A small network was shown many inputs. Here are its activations along a few directions, one row for each input.
In each table, some parts of the input vary, and every possible input appears once, in random order.
Descriptions start from the smaller parts, as in this example, which fits no table here: ring(8) and (point or ring(9) or (values(2) and line(6))).
Shared parts are said once, and a part with two or three values counts as separate values.
(in the rows, 128 means zero)

A family of inputs:
r1: [108 178  96 143 162 103  95 140 148 124 131 145 139  84 121 123 132]
r2: [128  70 169 143 105 117 138 130 121 124 144 147  77 133 145 153 113]
r3: [142  89 158  83  84 212 175 100 121 137 115  68 204 175 176 109 189]
r4: [153 117 115  71 135 227 140 145 120 140  69  75 202 145 126  77 208]
r5: [109 232  68 138 163  99 111 113 142 130 135 116 181 110 117 115 116]
r6: [101 209 102 148 115  84 146  67 148 127 172 105 186 141 167 147 100]
r7: [166  76 134 113 148 139 109 176  95 130  81 156  54 141  51 110 106]
r8: [139  99 126 133 156 134 108 175 119 128 105 152  79 105  93 120 129]
r9: [156  47 175 123  97 120 144 132  94 126 126 142  51 173 102 148  87]
r10: [112 117 152 150 103  99 136 109 138 123 160 147 110 121 158 152 114]
r11: [100 156 129 153 114  89 132  93 153 121 173 132 145 116 171 155 114]
r12: [123 145 110 138 155 112 105 156 137 125 123 150 108  92 109 125 128]
Question: The inputs of r7 and r9 match in every part but one. If r4 is changed in the same way as r7 into r9, which row does it become?
Answer: r3
Question: What do these inputs look like to the network?
Answer: values(2) and (point or line(5))
Question: Which other rows does r8 become when the line(5) part takes its other values? List them by row number.
Answer: r1, r5, r7, r12

A family of inputs:
r13: [155  85 124  97 131 201 133 149 154 139 114  82 172 143 153 122 191]
r14: [106  77 170 108  91 161 160 111 141 142 127 134 157 127 185 122 177]
r15: [133 228  57 137 173 127 114 132 159 116 117 108 179  98 109 111 130]
r16: [122  59 158 137 126 121 113 162 141 134 129 189  52  92 121 135 138]
r17: [148  94 147 135 145 105 123 127  79 112  95 146  56 165  87 138  45]
r18: [122 212  97 144 123  78 106  63 139 118 147 134 171 155 104 123  75]
r19: [120  75 179 153 110  80 146 149  90 126 148 156  44 126 116 162  86]
r20: [156 114 139 118  86 155 164  82  95 138 125  99 144 212 122 118 101]
r21: [136  73 122 121 175 144  99 191 119 131  91 134  65 101 104 133 143]
r22: [154 124 132  74 117 192 147 135 102 139  80  95 169 152 103  85 172]
r23: [ 94 193 115 143 106  58 118  80 166 116 190 132 153 109 168 164 109]
r24: [109 198  77 151 165 125  98 150 151 137 159 118 187  91 127 112 159]
r25: [126  85 170  97  67 130 167  91 134 126 162 104 135 159 173 156 140]
r26: [150 108 122 130 156 137 119 197  74 139  75 149  68 122  52  94 126]
r27: [ 89 195 111 175 147 105 113 101 176 107 162 141 168  69 196 146 128]
Question: What do these inputs look like to the network?
Answer: values(3) and ring(5)
Question: The inputs of r19 and r25 match in every part but the values(3) part. If r16 is changed in the same way as r19 into r25, which row does it become?
Answer: r14
Question: Which other rows does r21 become when the values(3) part takes its other values? List them by row number.
Answer: r13, r24
Question: Which other rows does r18 become when the values(3) part takes its other values? List them by row number.
Answer: r17, r20
